A small network was shown many inputs. Here are its activations along a few directions, one row for each input.
Each table varies a few parts of the input and shows all the possible inputs, shuffled.
A made-up example of a description, with smaller parts first: ring(5) and (point or (values(2) and line(4)) or line(9)).
Shared parts are said once, and a part with two or three values counts as separate values.
In the rows, zero is written as 128.

Table:
r1: [177 136 136 178 113 193 146 173  74  75 169 162 184  84 136 115  80  71]
r2: [117 106 115 107 187 140 182  88 149  85 128 108  98 128 135 144  88 138]
r3: [ 55  95 143 123  97  96  20 183 131 217 136 135  94 233 158  62 186 156]
r4: [118 121 105  70 142 106 166 136 185  24 113 129 150  96 176 132 126  84]
r5: [135 146 117 158 148 176 139 127 123  87 180 148 191  96 182 118  43  92]
r6: [108 101 141  37 100 120 202 165 180  78  97 123 170 125 149 127 132  91]
r7: [134  65 144  84 144 186 172 125 171 142 158  73 110 208 120 130 138 114]
r8: [189 118 188  81 166  77 216  78 115 167  94  97 111 191  88 153 113 145]
r9: [207 107 192  98 157 106 171  87 145 171 131  68 108 242  99 154 145 116]
r10: [ 52 128 110 175 137  55  60 114 121 178  75 183  64 128 176  74 153 154]
r11: [ 92 221  65 212 108 133  38  90 136 161  95 145 140  66  84 106 153 188]
r12: [139 111 149  73 128 172 223 168 157 167 161 171 172 124 176  99  76 135]
r13: [187 126 172 166 172  67 139  35  90 105 144  82 134 126  89 190  93 135]
r14: [ 91 171 104  56 115 166  69 130 141 250  65 175  91  86 106 125 174 204]
r15: [118  86 154  57 100 149 148 186 211  71 140 105 182 186 151 142 166  79]
r16: [119  79 133  66 149 155 220 117 142 143 115  99 107 155 111 128 101 136]
r17: [161 118  87 129  95 118 134 203 100   5 149 131 172  77  99 153 145  26]
r18: [ 94 158 125  65  85 181  14 134 163 229 136 161  92 160  99  93 200 194]
r19: [111 118 111 152 164 141 145  85 123  77 160  85 128 106 112 165  70 103]
r20: [184 129 175 121 201  64 181  42 119 113 112 110 103 159 108 171 110 157]
r21: [149 114 143 179 129 152 151 145  84  71 159  81 112  87  69 166  99  87]
r22: [121 125  75 107 126 105 131 138 152  15 150 116 178  82 147 146 114  44]
r23: [116 142  87 242  38  93  53 176  19 132 120 151  89 114 124 144 175 129]
r24: [ 49 110 129 106 122  88  83 160  93 237  67 154  84 150 174  90 173 157]
r25: [133 231  86 227  64 165  62 150  58 134 109 124 127  50  68 139 206 184]
r26: [ 95 194  81 137 149 138  50  96 164 189  59 181  97  66 114 107 167 209]
r27: [141 139 127 113 168 166 179 141 159 105 161 168 158 107 205 107  60 130]
r28: [151  96 164  92 126 203 170 172 186 157 203 146 176 177 188  94 113 121]
r29: [237 113 200 195 131  76 139  92  56  98 140  64 120  98  55 177 115 131]
r30: [ 61 137  82 233  80  52  38 105  94 155 114 167  99 130 142  88 128 129]
What do these inputs look like to the network? -> line(5) and (values(2) or line(4))
List by row number the other rows that have the line(5) part in common with r28. -> r3, r7, r9, r15, r18
List by row number the other rows that have the line(5) part in common with r1. -> r17, r21, r23, r25, r29
Change only the line(4) part in r6. List by row number the other rows that result. -> r8, r12, r16
A walk changes only the line(4) part. It starts at r4 and steps to r27. List the rest of the walk in order. -> r2, r20

Table:
r31: [ 81  78 133  69 140 110 159 150 173 107 131 121 136 176 172 112 116  83]
r32: [115 136 143 166  67  93  73 180  59 198  84 164  87 141 136 111 188 149]
r33: [111 125 133  65 137 141 114 110 193 191  96 126 107 168 115 116 172 172]
r34: [140 152 140 112 137 190 114 116 165 200 144 139 131 149 116 109 124 176]
r35: [101 161  85 123 101 185  96 150 133 117 126 140 132  73 117 119 145 135]
r36: [113  83 161  38 178 107 182  99 183 144 114 128 112 167 157 118 104 125]
r37: [143  74 148 106 120  95 153 129 133  72 146  75 131 194 106 160 135  67]
r38: [193  83 168 107  90 112 193 179  80  95 149  96 150 159 100 157 135  78]
r39: [ 72 126 101 159 102  63  40 137 111 171  98 131  71 173 138 108 195 144]
r40: [115  95 134 125 135 159 164 153 148 110 176 128 163 153 186 109  77  92]
r41: [169 121 129 172 117 109 153 133 124  24 158  97 166 108 110 159 113  60]
r42: [ 97 139 115 203 106 112  36 140  81 175 142 153  93 152 133  92 149 144]
r43: [118 159 140 189 127 115  80  93  96 218 116 147  92 152 113  97 135 199]
r44: [147 134 123  90 188 147 208  94 145 109 117 154 131  85 148 143  76 142]
r45: [107 132 121 133 106 189  81 164 146 148 171 138 143 148 141 102 144 135]
r46: [ 80 110 112  86 109 142  79 160 174 145 120 122 122 172 137 111 187 132]
r47: [195 139 153 142 166 108 175  90 118  55 136  87 154 106 102 169 101  99]
r48: [ 93 140 128 143 121  67  83  86 126 210  73 126  67 168 120 110 185 195]
r49: [112 129 101 132 124 128 160 155 159  48 144 152 175  95 180 119  88  89]
r50: [ 86 154  83 201  94  81  13 138  90 131 115 165 108  79 127 113 154 129]
r51: [ 97 178 108 181 126 107  90  86  84 195  76 146  90  75  90 134 138 202]
r52: [ 98 160  87 132  89 159  71 159 151  92 144 153 156  78 136 115 152 123]
r53: [173  89 157 164 121 141 161 128 108  76 196  83 155 168 118 155 102  71]
r54: [134  87 151  72 109 128 201 199 122 133 132 146 154 138 167 108 117  89]
r55: [202 101 185 134 164 138 181  89 115 113 177  75 135 162 109 165  86 119]
r56: [143 142 120 100 174 128 184 100 156  85 120 157 161  93 168 131  80 119]
r57: [102 179 100 183 122  86  54  91  91 171  83 154 115  81 110 120 144 173]
r58: [151 102 158  95 178 157 187 103 157 151 157 134 142 148 170 118  64 133]
r59: [127 124 143  90  76 166 116 207 122 171 117 153 137 136 131 109 184 136]
r60: [128 185 102 101 139 180 132 106 149 169 105 143 122  75  94 140 131 178]
r61: [169  84 180  76 161  90 172  89 140 105 127  69 109 185  97 168 119 115]
r62: [127 188  98 106 130 160 101 111 156 140 113 149 150  81 117 127 137 154]
r63: [ 84 154  83 197 100 108  43 128  71 153  96 150  88  75 109 118 147 147]
r64: [117 122  99 121 140 151 184 142 139  68 129 142 151  89 162 122  84 101]
r65: [195 130 157 133 179 125 198  90 107  76 134  82 126  99  83 184  94 128]
r66: [172 114 128 163 133 132 177 126 103  42 144  82 144 103  92 162 107  76]
Changing only one part turns r52 into r50. The same change can be made to r45. Which row results? -> r42
What do these inputs look like to the network? -> line(4) and ring(9)
A walk changes only the line(4) part. It starts at r48 and steps to r33. List the rest of the walk in order. -> r36, r61
A walk changes only the line(4) part. It starts at r57 and steps to r62. List the rest of the walk in order. -> r56, r47

Table:
r67: [128 147 113 189 111  96 104 128  72 120 109 137 112  91 114 135 134 131]
r68: [103 141  96 193 104 115  78 139 104  98 141 139 134 105 138 118 127 109]
r69: [150 107 142  90 191 100 207  74 161  73 123 104 136 127 137 155  76 108]
r70: [142 166 112 189 117 118  82 100  82 128 114 113 107  87  71 153 147 151]
r71: [166  67 170  76 133 116 196 145 145  76 151  77 143 187 121 156 126  71]
r72: [122 151  92 132 100 158 119 173 137  67 141 153 174  70 144 124 127  93]
r73: [ 84 125 108  61 116 183 134 172 180 156 125 161 141 128 164  95 139 136]
r74: [126 154 140 123 130 125  84  95 133 209 100 125  91 153  94 124 171 193]
r75: [ 80 120 122 119 122 127  80 137 149 184 125 152 108 166 161  90 146 150]
r76: [105 129 140 119 123 101 103 124 118 208  94 150  94 155 136 105 153 170]
r77: [202 103 174 118 161 169 223 120 126  88 184  98 167 140 127 153  62  97]
What do these inputs look like to the network? -> values(3) or (values(2) and line(4))

Table:
r78: [126 132 125 164 118 102  98 121 102 130 123 123 113 129 116 131 140 130]
r79: [ 98 134 114 108 129 133 115 133 151 149 116 150 126 126 150 108 133 141]
r80: [178  76 177  72 164 128 223 116 153  86 155  84 146 176 130 156  92  89]
r81: [ 99 120 117 129 113 117 106 147 130 135 123 141 122 138 147 111 141 122]
r82: [122 145 120 144 134 121 108 106 122 144 116 131 115 117 117 128 131 150]
r83: [174 107 138 111 153 152 215 133 142  30 169 106 180 105 139 156  68  67]
r84: [116 134 117 124 102 137 101 153 130 131 124 130 129 126 120 124 158 126]
r85: [126 139 124 152 120 110 107 121 107 138 114 129 114 120 114 131 141 139]
r86: [124 152 120 130 138 129 117 106 127 152 108 137 116 107 116 129 132 159]
r87: [121 142 126 127 126 149 115 129 132 163 127 143 125 126 131 115 132 153]
r88: [123 128 130 147 110 131 104 143 111 150 134 134 123 138 128 118 140 133]
What do these inputs look like to the network? -> values(2) or ring(9)
A walk changes only the ring(9) part. It starts at r86 and steps to r87. List the rest of the walk in order. -> r79, r81, r84, r88, r78, r85, r82
